M = [124 126 120 132 120 125 125 127 154]
The entry just right of 126?
Answer: 120
The entry just right of 132?
Answer: 120

m =
[[106 112 117 134 147 150 104 137 126 107]
 [113 112 122 125 150 148 107 141 134 106]
 [108 111 116 127 152 151 102 143 131 106]
 [107 109 115 129 153 151 104 143 130 105]
 [136 132 127 128 125 124 134 126 129 135]]
Indices start at 0.
Read off the entry just left of 148.
150
Read off the entry in row 1 and column 1.
112
The entry in the top-left corner -> 106
The entry at row 1, column 2 -> 122
Read off the entry directly above 115.
116
Read off the entry in row 2 and column 0.
108
Read off the entry directly above the largest entry.
152
Read off the entry directly above 124.
151
Read off the entry just right of 128.
125
Read off the minimum.
102
Read off the entry in row 0 and column 1.
112
The entry just right of 116: 127
Read off the entry just right of 108.
111
Read off the entry directly below the smallest entry.
104
The bottom-right entry: 135
Read off the entry in row 0 and column 2.
117
Read off the entry in the top-right corner.
107

Read these off the grid that follows.
1) Which number is the entry just left of 106?
2) Which number is the 2nd entry, reading row by row?
3) Which number is the first entry in reading order?
4) Which number is the fourth-last entry, reading row by row?
5) Which number is the entry in the bottom-right corner?
6) Which number is the bottom-left entry?
7) Which number is the smallest entry in the last column?
8) Which number is the third smallest entry?
[[131 132 118 123 130 127 134 129 129 125 129 124 122 123 125 133]
 [132 117 135 124 122 134 125 129 124 124 125 118 131 133 129 121]
 [116 134 119 138 136 127 137 140 134 133 146 121 113 120 130 130]
 [131 114 136 130 129 130 112 129 124 116 115 129 129 148 126 115]
 [125 123 119 138 132 131 121 129 127 130 134 120 123 126 123 129]
 [123 131 132 118 130 127 137 125 128 130 145 119 109 132 121 144]
 [114 144 117 123 149 120 146 139 139 124 139 127 103 115 132 142]
 [125 143 125 122 128 122 148 130 132 135 142 126 130 116 129 147]
 [133 133 110 120 131 126 142 123 134 128 150 113 117 110 127 141]
 [127 106 134 142 122 136 100 124 124 116 112 130 146 150 122 109]
 [119 138 121 129 136 120 135 132 132 130 124 135 124 119 131 136]
 [121 144 121 126 135 119 142 134 134 132 133 132 123 121 136 133]
 [133 127 131 133 137 129 124 128 123 116 124 127 122 120 123 123]
 [130 125 127 131 129 136 118 131 126 120 124 126 125 131 117 120]
 [122 132 124 122 143 118 119 138 129 124 131 121 111 130 121 129]]
1) 127
2) 132
3) 131
4) 111
5) 129
6) 122
7) 109
8) 106

A =
[[118 137 117 118 121 122 135 109]
 [122 126 135 114 122 149 124 126]
 [128 110 145 141 129 135 107 135]
 [115 129 127 146 119 120 122 128]]
Read off the entry just right of the smallest entry.
A: 135
The last entry in the row that holds the largest entry is 126
Read off the entry just right of 117.
A: 118
The top-left entry -> 118
The first entry on the diagonal from the top-right corner: 109
Read off the 2nd entry on the main diagonal.
A: 126
The last entry, reading row by row: 128
The largest entry in the last row: 146
Read off the fifth entry, reading row by row.
A: 121
Read off the entry just left of the largest entry.
A: 122
Read off the entry directly above 124.
A: 135

Read these off the row that follows.
1) Give the maximum.
2) Give the entry just right of 146.
115,108,146,125,138,151
1) 151
2) 125

[145 148 129 109 117 103 147]
The entry just left of 109 is 129
Read off the entry just right of the smallest entry.
A: 147

Read these off the grid that follows. Counting starts at 0.
1) Give the entry at row 2, column 1.
2) Give the entry just right of the centre entry.
3) Give the entry just right of 148.
4) Give the entry just left of the largest entry.
5) Give the entry in row 0 and column 2.
6) Give the entry just right of the smallest entry.
7) Give the entry directly below the smallest entry.
8) Give the entry in the bottom-right corner.
[[131 122 127 127 124 114 128 127 134 124 112]
 [135 126 124 119 120 116 125 117 147 128 115]
 [121 130 120 119 136 128 142 119 132 132 117]
 [118 129 142 126 126 122 117 121 117 126 135]
 [133 136 132 124 127 132 113 145 127 124 134]
 [107 133 143 117 125 125 129  99 119 133 143]
 [122 133 121 121 138 131 136 131 128 127 119]
 [119 135 122 116 139 131 136 120 135 137 113]
 [132 125 126 127 123 119 126 133 129 116 121]
 [123 141 123 118 136 138 122 148 127 125 126]
 [126 136 134 127 128 131 121 137 119 123 144]
 [120 132 131 126 137 133 136 134 116 127 134]
 [128 138 125 118 130 128 122 127 139 131 126]]
1) 130
2) 136
3) 127
4) 122
5) 127
6) 119
7) 131
8) 126

Read these off the array that follows. Indices start at 0.
1) Report the entry just left of 122.
2) Report the entry in row 0 and column 0.
3) Report the entry directly above 118.
4) Report the entry in row 0 and column 1.
[[140 141 131 130 123]
 [107 109 118 122 142]]
1) 118
2) 140
3) 131
4) 141

Read these off the matrix that follows.
1) Which number is the entry just right of 153?
2) Which number is the entry directly above the largest entry?
3) Which number is the bottom-left entry?
4) Which number is the third entry from the end, reading row by row?
5) Which number is the bottom entry of the column that holds the largest entry?
6) Which number is the third entry in reading order?
7) Which number is the entry just right of the largest entry?
8) Which number is the entry directly below the centre entry?
[[146 134 129 128 128 128 127 128 128]
 [153 139 130 128 128 128 128 128 128]
 [128 128 128 128 130 138 151 154 140]]
1) 139
2) 128
3) 128
4) 151
5) 154
6) 129
7) 140
8) 130

[[152 136 158 143 129 146 158 129 105 152 128]
 [142 140 141 151 114 155 136 141 113 133 143]
 [156 153 126 130 115 154 150 140 112 100 132]
 [122 125 109 137 122 126 132 137 114 119 149]
 [151 106 146 109 155 143 154 109 147 130 148]]
Indices start at 0.
The minimum is 100
What is the entry in the bottom-left corner?
A: 151
The entry in row 2 and column 2 is 126
The top-right entry -> 128
The entry directly above 113 -> 105
What is the entry directly above 125?
A: 153
The entry just right of the centre entry is 150
The entry just right of 142: 140
What is the entry directly below the centre entry?
A: 126
The entry directly below 156 -> 122
The entry just right of 106 -> 146
What is the entry in row 2 and column 0?
A: 156
The entry in the bottom-right corner is 148
What is the entry at row 1, column 0?
A: 142
What is the entry at row 0, column 2?
A: 158
What is the entry at row 0, column 1?
A: 136
What is the entry directly above the smallest entry?
A: 133
The entry just right of the smallest entry: 132
What is the entry directly above the centre entry?
A: 155

grid =
[[138 140 138 121 137 135 133 139 129 115 127 130 129]
 [143 127 134 138 124 125 138 138 137 125 115 144 121]
 [134 138 130 140 118 132 137 130 136 121 125 131 125]
 [132 142 146 131 125 130 134 130 138 121 126 118 129]
 [139 135 131 133 121 131 137 137 135 120 119 143 122]
 [139 141 141 120 131 134 134 140 134 115 122 137 125]
 [143 121 129 143 136 122 138 137 132 125 116 134 122]
 [137 126 137 143 136 120 137 129 134 127 122 116 130]
 [135 134 144 134 140 124 134 131 134 122 125 112 132]
 [139 139 131 126 130 136 136 138 128 114 125 137 126]
 [134 129 140 142 136 122 136 129 134 126 124 113 130]
 [138 134 125 132 137 133 137 136 125 115 125 132 129]
 [138 135 139 123 145 130 133 138 128 116 126 122 131]
 [135 142 153 127 123 128 133 133 143 122 122 125 126]
 [138 123 130 146 135 121 138 131 132 126 121 123 128]]
What is the entry directly below the smallest entry? 137
What is the entry just left of the smallest entry? 125
The fifth entry in reading order: 137
What is the 4th entry, reading row by row? 121
What is the top-right entry? 129
What is the entry directly below the centre entry? 134
The last entry of the smallest entry's row is 132
What is the bottom-right entry? 128
What is the first entry in the row that holds the largest entry? 135
What is the smallest entry in the first column? 132
The second entry, reading row by row is 140
What is the fourth-last entry, reading row by row? 126
The first entry, reading row by row -> 138
The 2nd entry on the main diagonal: 127
The top entry of the column that holds the largest entry -> 138
The entry just right of the largest entry -> 127
The bottom entry of the column that holds the smallest entry is 123
What is the third entry on the main diagonal? 130
The entry in the bottom-left corner is 138
What is the fifth entry from the end, reading row by row? 132
The 3rd entry on the diagonal from the top-right corner -> 125
The minimum: 112
What is the 2nd smallest entry? 113
The centre entry -> 137
What is the entry directly above the smallest entry? 116
What is the third smallest entry? 114
What is the entry just left of the centre entry? 120
What is the largest entry in the last row? 146
The smallest entry in the last column is 121
The first entry in the row that holds the smallest entry -> 135

B = [[122, 102, 122, 139, 121, 136], [127, 157, 128, 115, 127, 117], [126, 154, 126, 116, 127, 117], [128, 156, 128, 115, 128, 116], [123, 103, 124, 139, 121, 137], [125, 158, 129, 117, 127, 115]]
The entry just right of the largest entry: 129
The entry just right of 154 is 126
The entry just left of 156? 128

X = [146 141 112 151 124 117 153]
Report the entry just left of 153.
A: 117
The third entry from the right is 124
Report the entry just right of 141.
A: 112
